A small network was shown many inputs. Here are its activations along a few directions, one row for each input.
Each table varies a few parts of the input and shows all the possible inputs, shuffled.
A made-up example of a description, with smaller parts first: one of 8 places around a ring, together with either a single point or one of 9 places around a ring or (one of 2 separate values, together with one of 6 places along a line).
Shared parts are said once, and a part with two or three values counts as separate values.
In the rows, zero is written as 128.

Other details of the inputs shift rows strongly along three fixed directions, in all tables alike. That doesn't count.

Table:
row 1: [113  98 150  75 157 146 141 146 117 173 140]
row 2: [112 108 154  62 170 143 153 150  86 151 142]
row 3: [137 128  89 106 132 113  80 143 121  96 109]
row 4: [138 116  74 114 137 104  97 138 131  97 117]
row 5: [107 205  95 128 110 204 137  89 120 163 153]
row 6: [121 128 154 171  90 128 115 118 136 107 109]
row 7: [144 105  90 101 120 128  89 154 150  96 112]
row 8: [154 109  86 105 128 118  88 149 151 107 112]
row 9: [125  98 141  73 164 144 160 142 112 171 155]
row 10: [131 201  84 122 132 190 146  86 121 159 155]
row 11: [130 139 168 215  99 114 146  95 143 139 122]
row 12: [148 118  77 111 137 107 103 140 131  91 121]
row 13: [118 170 148  69 190  96 173 142 125 177 167]
row 14: [115  68 211 161 141  78 184 137 102 114 124]
row 15: [127 123  91 106 123 123  82 149 126  98 111]
row 16: [148 127 143 180 110 110 130 113 144 122 117]
row 17: [126 127 150 172  92 129 128 121 139 101 112]
row 18: [142 144 171 209 104 111 153  90 129 125 119]
row 19: [124 135 145 177 100 122 129 121 126  96 119]
row 20: [126 122  90 107 124 123  85 150 126  98 115]
row 21: [115 101 154  77 155 150 139 142 116 173 141]
row 22: [133 141 172 213  98 116 141  92 140 138 120]
row 23: [129 103 143  70 170 133 151 141 101 166 145]
row 24: [143 107  87 105 118 129  90 152 151  96 116]
row 25: [139 138 165 212 100 115 155  96 143 131 127]
row 26: [124 134 170 206  83 138 159 101 150 117 121]
row 27: [111 106 151  61 172 143 155 152  86 151 146]
row 28: [118 200  94 138 101 210 132  86 146 169 148]
row 29: [116 168 185  86 190  92 179 138 121 181 161]
row 30: [128 136 139 180 116 106 128 107 126 113 113]
row 31: [126 133 134 182 114 105 135 107 128 109 119]
row 32: [119 139 222 172 156  33 185 136 135 133 137]
row 33: [130 136 142 180 116 106 124 106 123 111 113]
row 34: [100  67 195 153 122  86 147 153 108 101 117]
row 35: [115 210  96 129 109 210 144  87 121 156 155]
row 36: [127 198  94 134 100 215 144  86 148 163 152]
row 37: [147 111  78 115 132 107  89 141 146 118 122]
row 38: [125 198 104 123 102 211 131  90 133 155 143]
row 39: [125 124 145 173  90 129 134 119 141  99 116]
row 40: [133 123  81 111 130 111  95 144 126  95 115]
row 41: [134 196  90 123 127 181 127  83 126 176 146]
row 42: [141 106  81 111 125 117  92 146 152 112 117]
row 43: [134  56 196 148 140  73 151 153 121 121 119]
row 44: [142 123  85 108 131 112  99 146 125  87 118]
row 45: [102 101 179 100 151 153 174 131 112 184 154]
row 46: [112  92 180  86 158 149 173 142 109 175 154]
row 47: [127 111  87 106 112 128  90 148 141  97 114]
row 48: [147 115  75 115 133 100  91 138 138 110 118]
row 49: [120 202  95 129  97 215 141  86 136 158 151]
row 50: [ 99 102 191  85 145 163 170 139  99 163 144]
row 51: [157 117  77 112 136 103  97 140 137 104 121]
row 52: [146 124 138 180 108 109 137 113 145 120 125]
row 53: [134 127  86 110 133 113  89 145 122  99 113]
row 54: [103 109 180  83 167 146 178 141  80 160 152]
row 55: [148 117  78 113 136 100  88 139 136 113 115]
row 56: [139 199  96 130 111 205 132  85 144 171 148]
row 57: [151 104  80 105 126 119  99 149 153 105 119]
row 58: [ 94 106 177  87 163 141 172 139  82 165 150]
row 59: [133 106  87 107 116 128  88 150 151 103 115]
row 60: [151 166  85 101 161  53 111 152 161 107 131]
row 61: [116 145 168 208  87 130 157 102 127 106 122]
row 62: [112 104 148  81 154 152 145 141 117 175 144]
row 63: [137 137 140 179 116 109 136 108 127 105 114]
row 64: [121  96 150  70 159 151 150 148 115 168 147]
row 65: [134 127 133 182 112 101 136 109 136 119 120]
row 66: [134 126  84 111 132 111  88 145 123  96 116]
row 67: [137 112  91 102 115 129  89 151 140  91 115]
row 68: [134 200  88 135 120 189 127  83 140 183 148]
row 69: [125 121  89 108 124 121  85 150 125  95 118]
row 70: [135  59 201 145 142  76 147 151 118 124 117]
row 71: [152 121  84 106 139 108  90 139 127  91 113]
row 72: [149 119  79 113 136 100  84 138 136 112 111]
row 73: [112 206 101 123 112 205 125  90 116 162 145]
row 74: [123 122 148 177  95 127 122 120 149 114 112]
row 75: [ 99 104 153  74 145 158 143 146 106 158 143]
row 76: [120 173 151  71 191  96 166 143 126 175 161]
row 77: [117 149 175 206  89 130 147 102 124 109 115]
row 78: [111 140 178 204  80 134 141 101 137 119 112]
row 79: [145 127 133 180 112 103 144 109 137 112 122]
row 80: [144 107  90 103 118 128  85 152 152  96 109]
row 81: [134 134 167 209  90 126 157 100 150 126 125]
row 82: [138 110  92 105 117 127  76 150 149 102 107]
row 83: [111 203  97 130 100 212 131  87 134 167 145]
row 84: [119 103 139  81 166 128 146 138 103 168 147]
row 85: [123 148 165 207 100 121 163  98 121 108 121]
row 86: [106 102 159  58 162 152 144 154  87 147 143]
row 87: [140 120  78 111 140 104  89 139 129 101 114]
row 88: [126 135 135 183 116 104 132 108 127 111 119]
row 89: [118 106 142  68 173 140 156 142  92 155 147]
row 90: [105  58 199 147 116  91 144 155 119 105 114]
row 91: [134 123 135 183 109 106 132 112 146 125 122]
row 92: [149 112  78 115 133 104  83 143 146 116 120]
row 93: [158 117  78 111 136 104  96 140 136 105 117]
row 94: [114 107 156  60 171 143 149 149  84 149 142]
row 95: [108  57 194 148 121  95 149 154 129 114 115]
row 96: [157 116  75 111 135 104 102 139 138 104 122]
row 97: [103 111 155  68 157 157 151 149  91 151 146]
row 98: [152 173  90  99 164  55  99 153 159 111 124]
row 99: [135 109  89 106 118 127  78 150 151 104 107]
row 100: [135 123 154 172  94 131 124 119 147 107 111]
row 101: [108  74 199 147 139  78 145 150  99 110 110]
row 102: [126 201  90 139 110 201 134  83 147 180 152]
Description of these inputs: one of 6 places along a line, together with either a single point or (one of 2 separate values, together with one of 8 places around a ring).
Changing only the place on the line of 6 turns row 91 into row 92. The same change can be made to row 79. Which row results?
> row 51
Changing only the place on the line of 6 turns row 80 into row 36. The same change can be made to row 98. Which row results?
> row 13
Changing only the place on the line of 6 turns row 35 into row 86. The same change can be made to row 48. Which row results?
> row 41
Change only the choice among 2 separate values in row 85. List by row number the other rows that result.
> row 40
Change only the place on the line of 6 in row 45. List by row number the other rows that result.
> row 1, row 21, row 42, row 62, row 102
Start at row 78 and move only the place on the ring of 8, one step at a time. The first step leads to row 15. Which rows follow, in order?
> row 101, row 30, row 72, row 68, row 1, row 99
Change only the place on the ring of 8 in row 83. List by row number the other rows that result.
> row 11, row 20, row 53, row 55, row 62, row 74, row 87
Change only the choice among 2 separate values in row 91. List by row number the other rows that result.
> row 9

Table:
row 103: [140 148 125 192 105  82 118 118 144  77 106]
row 104: [166 150  68 128 124 116 101 124 175 131 128]
row 105: [115 125 165 122 150 120 166 126 103 141 141]
row 106: [140 115  70  96 124 140  78 141 138 113 116]
row 107: [116 124 172 119 150 114 155 131 114 155 138]
row 108: [113  85 169 114 139 140 148 137 103 146 132]
row 109: [142 101  88  72 155  74  82 178 133  83 113]
row 110: [118 116 162 120 152 117 161 130 104 147 139]
row 111: [108  98 169 116 134 143 157 135 100 134 136]
row 112: [124 174 133 205  77 153 128  89 149 119 119]
row 113: [118 177  71  67 135 214 124 115 116 157 150]
row 114: [124 117 149 173  95 110 120 132 136  90 109]
row 115: [141 126 136 178 119  86 122 120 135 106 114]
row 116: [107  98 177 117 132 142 149 135 111 151 131]
row 117: [142 180  69  91 123 218 132  96 158 194 161]
row 118: [144  96  88  74 156  71  77 178 138  88 112]
row 119: [137 181 124 203 100 121 131  85 148 129 123]
row 120: [109  92 167 117 136 143 155 133 100 142 135]
What is each input in this table made of?
> one of 2 separate values, together with either a single point or one of 8 places around a ring
Changing only the choice among 2 separate values turns row 109 into row 114. The same change can be made to row 104. Which row results?
> row 117
